[[6, 5, 5, 2, 6, 4],
 [5, 4, 5, 4, 5, 7],
 [3, 4, 8, 6, 3, 3]]: 6

[-30, 46, 42, 20, -6, -34]: 20

[[6715, 5090, 7303, 6348],
 [7731, 4244, 8850, 3807],
 [6886, 5964, 7901, 2663]]: 5964

[282, 98, 584, 773]: 98

[149, 758, 569, 750]: 758

[2455, 7212, 8745, 6194, 2620]: 8745
---
[-21.0   8.6  75.4  -0.1] out -21.0
[ 17.1 -61.7  -2.4  35.3 -56.2   8.0] out 17.1
[-59.5  30.6   1.5   0.6   9.1 -33.6] out -59.5
[  9.7  10.6  62.2 -47.9  12.6  -4.1] out 9.7
[ 21.5  24.3 -15.8 -64.1   8.6  68.8] out 21.5
[ 23.8  -7.3 -12.8   8.8  37.4  69.3   3.9] out 23.8
[ -2.5  -6.9 -71.7  17.1  -2.5   0.5   0.0] out -2.5
[ 38.7  33.9  44.3  -8.1 -65.1  28.4] out 38.7
[-41.2  -6.4  -2.1 -57.4  10.1] out -41.2
---
-15.43  -11.52  -16.73   -2.76
-11.03    8.92    7.20   -3.09
-18.26   -5.47  -18.07   12.00
yields -3.09

 15.252    9.171    7.869   19.867   15.026   11.260
  4.120    9.491   -9.408    7.877  -13.779    8.461
yields 9.491

 0.003   0.198   0.032   0.038
 0.082  -0.107   0.061   0.055
yields 0.038

 0.352   0.460  -0.525   1.574
 0.158   0.200  -1.375  -1.035
 0.265  -0.019   0.886   0.014
yields -1.035

 -3.51   17.28  -15.69  -13.13    8.10  -16.50 yields 17.28

-0.5   0.7   1.4  -1.4   0.6 yields -0.5

-0.008  -0.065  -0.150  -0.081   0.076  -0.007  -0.051
-0.063   0.047   0.005  -0.079   0.041  -0.079  -0.171
-0.044   0.170  -0.035  -0.112  -0.068  -0.068  -0.165
yields -0.035
---
[-78.1  43.3   5.3  16.8 -61.9   6.5  33.5] -> -61.9

[[ 13.7  16.2   2.0  13.5 -21.4  20.4]
 [ -4.8 -31.7  -9.7  20.5  43.8 -44.3]
 [ 35.1  33.6  12.3 -29.1 -77.6  67.1]] -> -21.4

[[ -2.1   0.4  46.3  -6.7]
 [ -3.8   2.3 -75.1   3.8]
 [ 12.8  -5.5 -21.2  -6.6]] -> -3.8

[ -3.2 -30.6 -11.2 -25.9  34.4  67.2  -1.5] -> 34.4

[[ 15.3  47.7 -74.3  -0.8  40.0  73.5]
 [ -0.5   0.7   0.0  -0.3  -0.4   5.3]] -> 40.0

[[-55.7 -14.0 -14.1 -18.6]
 [  8.1  43.9   6.1 -24.7]
 [ 13.3  26.8  23.4 -11.1]] -> 8.1

[-26.5  13.5 -67.4   5.7  10.8   6.7  42.5] -> 10.8
---
array([[7044, 1957, 6993, 2722, 7156, 6077],
       [4751, 2499, 7452, 4718, 8847, 8765],
       [4779, 2497, 7443, 4665, 8801, 8621]]) | 4665

array([[7873, 6242, 5843, 5661, 4791],
       [6042, 4163, 5901, 5820, 6162],
       [3246, 4484, 5960, 4678, 5474]]) | 5960

array([[4, 6, 5, 1],
       [1, 4, 5, 7],
       [5, 5, 5, 6]]) | 5

array([[-297,   71,  979,  173],
       [ -79, -669,  201,  -55],
       [ 797,  812,  136,  930]]) | 812

array([[142, 113, 196, 148, 134],
       [136,  98,  22, 106,  76],
       [124, 150, 223, 150, 145]]) | 223

array([[ 25,  -8, -12,  -1, -23,  10],
       [ -6, -48,  12,  11, -16,   7],
       [ 38, -22, -10,  14, -44,  20]]) | 14

array([[4498, 8094, 8336, 8530, 6217],
       [6082, 5137, 8651, 8650, 7876],
       [6381, 8653, 6357, 3063, 7271]]) | 6357
---
[-0.122, -0.063, 0.160, -0.068, 0.134] out 0.134
[-10.613, 14.311, -0.723, -18.239, 4.712, 3.760] out 3.760
[-14.8, -11.4, 6.5, 11.4, 3.7] out 3.7
[170.2, -16.3, 80.2, 33.2, -159.0, -11.8] out -11.8
[0.096, 0.093, 0.144, -0.054, -0.115] out -0.115
[-43.542, -134.658, 73.343, 98.878, -121.344] out -121.344
[-0.134, 0.085, 0.022, 0.145] out 0.145
[-130.65, 103.82, -118.89, -154.17, -144.50, -109.32] out -109.32
---
Q:
[[-136 -263   44  739   31 -159]
 [-758  -58 -769 -165  380 -159]]
A: -769

Q:
[[2555 6254 7858 5058 4817 5103 5886]
 [6406 7757 5007 4722 5396 6224 5481]]
A: 5007

Q:
[[8 7 7 9 6]
 [8 4 7 8 2]]
A: 7

Q:
[[8 6 6 3 8 7]
 [6 7 1 6 6 3]]
A: 1

Q:
[[383 361 418 909 794 161]
 [369 342 522 669 640 712]]
A: 522

Q:
[[1917 4591 5299 7397]
 [7757 3881 8848 9728]]
A: 8848

Q:
[[424 908  70 628  90]
 [555  87 924 218 947]]
A: 924
---
[[ -8.4 -31.9  17.9   3.7  -6.5]
 [ 56.1   4.6 -17.4  11.9 -27.1]
 [-15.2  -4.8   8.1  -2.8   8.8]]
11.9

[[-61.0 -24.1 -17.9  13.4   2.2]
 [ -9.9  38.2  39.2 -46.2  40.5]]
-46.2

[[ -1.3  -5.4   6.0 -61.3]
 [-35.5  -0.3   3.6  53.0]]
3.6

[[-65.2  43.6  40.9   9.9  55.0  23.7 -67.2]
 [-10.9 -31.5  -6.7  55.3 -47.0  15.6  20.3]]
15.6

[[ 57.4 -16.1  17.6  33.0 -23.7   3.4 -12.4]
 [ -0.2  -1.9  -1.2   1.6  -7.3   3.4  -2.8]
 [ -0.2 -44.4  -1.2 -29.8 -40.1  38.6  25.9]]
3.4

[[ 19.4  43.5 -33.3  67.6 -28.1]
 [-12.0  -0.2  21.4 -52.2   9.2]
 [ -9.5   0.7  21.5 -50.4   6.8]]
-52.2

[[ 24.6   7.7   8.6  39.4  40.8  27.3  23.0]
 [-21.0 -26.6 -28.7 -17.4  58.2 -59.6 -16.1]]
-59.6
